These are the activations of a small neural network, seen along a few directions. Each row is one input.
In each table, some parts of the input vary, and every possible input appears once, in random order.
A made-up example of a description, with smaller parts first: values(2) and (point or line(11) or (ring(5) and line(6))).
Shared parts are said once, and a part with two or three values counts as separate values.

Other details of the inputs shift rows strongly along two fixed directions, in all tables alike. That doesn't count.

A family of inputs:
row 1: [ -4   1  -7  -8  -8   1 -32   9  -2  -6   4]
row 2: [ 4  7 17  4  0 -3 20 -6  4 27  4]
row 3: [-11  -1  12 -17   6   0 -19   5   3  -8  11]
row 4: [ 2  1  4  2  1 -4 22 -8  6 14 -3]
row 5: [ 5  3  7  7  0 -1 21 -4  5 14 -3]
row 6: [ 7  6 19  7 -3  1 20  1  4 30  7]
row 7: [ 5  0  1 11 -3  2 21 -1  5  7 -3]
row 8: [ -9   0   9 -12  -1   7 -17   8  11  -8  15]
row 9: [ 7  4 14  9 -3  2 20  1  5 22  4]
row 10: [-15  -5   6 -15   5  -1 -19   2   4 -13  11]
row 11: [ 9  1  2 11 -3  5 23  3  3  7 -5]
row 12: [  7   2   0   5   2  -1  23  -5   4   6 -10]
row 13: [ -4   3  -4 -12  -4  -2 -34   8  -3  -6   2]
row 14: [ -8   2  12 -17   3   4 -19   6  10  -7  14]
row 15: [ 4  5 10  3  2 -4 21 -8  3 18 -2]
row 16: [ 7  3  9 10 -3  3 22  2  4 16  0]
row 17: [-15   0  16 -17   7  -3 -24   0  -5  -5  19]
row 18: [ 7  2  0  8  0  1 22 -3  4  5 -8]
row 19: [ 4  0 -3  4  1 -2 24 -7  7  6 -8]
row 20: [ 14   3 -13  10 -10   2   3   2  -2  15 -17]
row 21: [ 5  4 10  6  0 -2 20 -6  4 18  0]
row 22: [ -7  -1 -12 -12  -1  -6 -33   4  -7 -13  -1]
row 23: [ -8   0  17 -11   0   6 -18  12   6  -3  16]
row 24: [  6   2 -15   3  -4  -6   2  -6   1  16 -17]
row 25: [ -7   0  -7 -14   0  -3 -38   4  -5  -6  -3]
row 26: [-10   0  13 -14   4   2 -19   7   5  -7  13]
row 27: [  0 -19 -43  23  14  -5  10 -15 -34 -59 -16]
row 28: [-12  -1  12 -16   6  -1 -21   3   1  -9  13]
row 29: [ 10 -11 -52  21   6  -4  -5  -8 -37 -50 -29]
row 30: [  2 -19 -42  31  11   0   8 -11 -38 -59 -10]
row 31: [ 16   6  -7   9 -12   1   5   4  -1  17 -13]
row 32: [  9   0  -6   6   3   1  24  -7   2  -1 -11]
row 33: [  9   5 -10   6  -7  -2   1  -2   0  18 -17]
row 34: [ -6   3  16 -14  -1   9 -18  12  11  -3  16]
row 35: [-12  -2  11  -9   0   3 -18   7   6  -7  17]
row 36: [-18  -5   7 -14   7  -4 -22  -3  -7 -14  17]
row 37: [-12  -2   6 -19   4   1 -18   2  10 -11  13]
row 38: [ 6  0 -3 11 -3  3 22 -1  5  4 -6]
row 39: [  9   2 -15  10 -10   0   3  -1   1  15 -16]
row 40: [ 4  3  9  9 -4  0 20 -3  6 18  3]
Each input here is: line(5) and (values(2) or line(6)).
Q: Changing only the line(5) part turns row 7 into row 23. The same change can be made to row 35. Which row results?
A: row 16
Q: Which other rows agree with row 3 in the line(5) part? List them by row number.
A: row 12, row 15, row 17, row 25, row 28, row 29, row 32
Q: Which other rows does row 31 become when the values(2) part takes its other values? List them by row number.
A: row 20
Q: A walk changes only the line(6) part. It starts at row 2 and steps to row 21. List the rest of the walk in order.
A: row 5, row 26, row 18, row 14

A family of inputs:
row 41: [ -8  -3  -9 -13  -1   2 -41  10  -8 -28   8]
row 42: [  6   0  -1   8   8  -2  29 -12  -6  -5  -5]
row 43: [  8  -2 -17  10   2  -5  16  -9  -6   2 -22]
row 44: [11  2 -1  9  2  4 24 -4 -1 -2 -4]
row 45: [-13  -6 -11 -15   1   2 -37   6   2 -30   7]
row 46: [-15 -10   2  -8   6   8 -28  14  -4 -36  18]
row 47: [ -8  17  43 -26  -9  -4 -15   8  26  58  18]
row 48: [ -9  -5 -10 -13   1   3 -42  10  -5 -25   3]
row 49: [ 13   2 -15  10  -7   0  12  -1  -2   6 -16]
row 50: [-14  -7  -5  -9   7  -2 -41   4 -13 -23   8]
row 51: [-14  14  54 -24  -8  -2  -1   5  35  60  32]
row 52: [-17  -8   1 -13   9  -2 -28  -2 -11 -33  21]
row 53: [  8  -1 -17   9   1  -6  16  -9  -8   1 -19]
row 54: [ -8  16  38 -30  -8  -5 -15   6  26  50  17]
row 55: [ -8  -3  -7 -11  -1   2 -41  10  -9 -27   9]
row 56: [ 8  0  4 12  3  7 27  1  5  1 -6]
row 57: [  8   1 -13  11   0  -6  17  -8 -10   3 -14]
row 58: [ 9  1 -4 12 -3  2 23 -5 -2  3 -1]
row 59: [ 6 -1 -1 16 -5  4 24 -2  3  9  1]
row 60: [  4  -3 -17   8   2  -6  20 -12   1  -1 -17]
row 61: [ 4 -3  3 12  9  1 31 -8 -1 -4 -7]
row 62: [ 2 -4  1 13  5 -1 29 -4 -2 -2 -4]
row 63: [ 13   3  -9  14  -7   2  12   1  -4  11 -13]
row 64: [ 13   1 -10  17  -6   2   9   1  -5  11 -13]
Q: Changing only one part turns row 53 into row 49. The same change can be made to row 43. Which row results?
A: row 48
Q: Describe the family of inputs behind these rows.
A: values(2) and (point or ring(5) or line(6))
Q: Which other rows does row 45 become when the values(2) part takes its other values? List them by row number.
A: row 60
Q: Which other rows does row 56 become when the ring(5) part takes its other values? List them by row number.
A: row 44, row 46, row 58, row 59
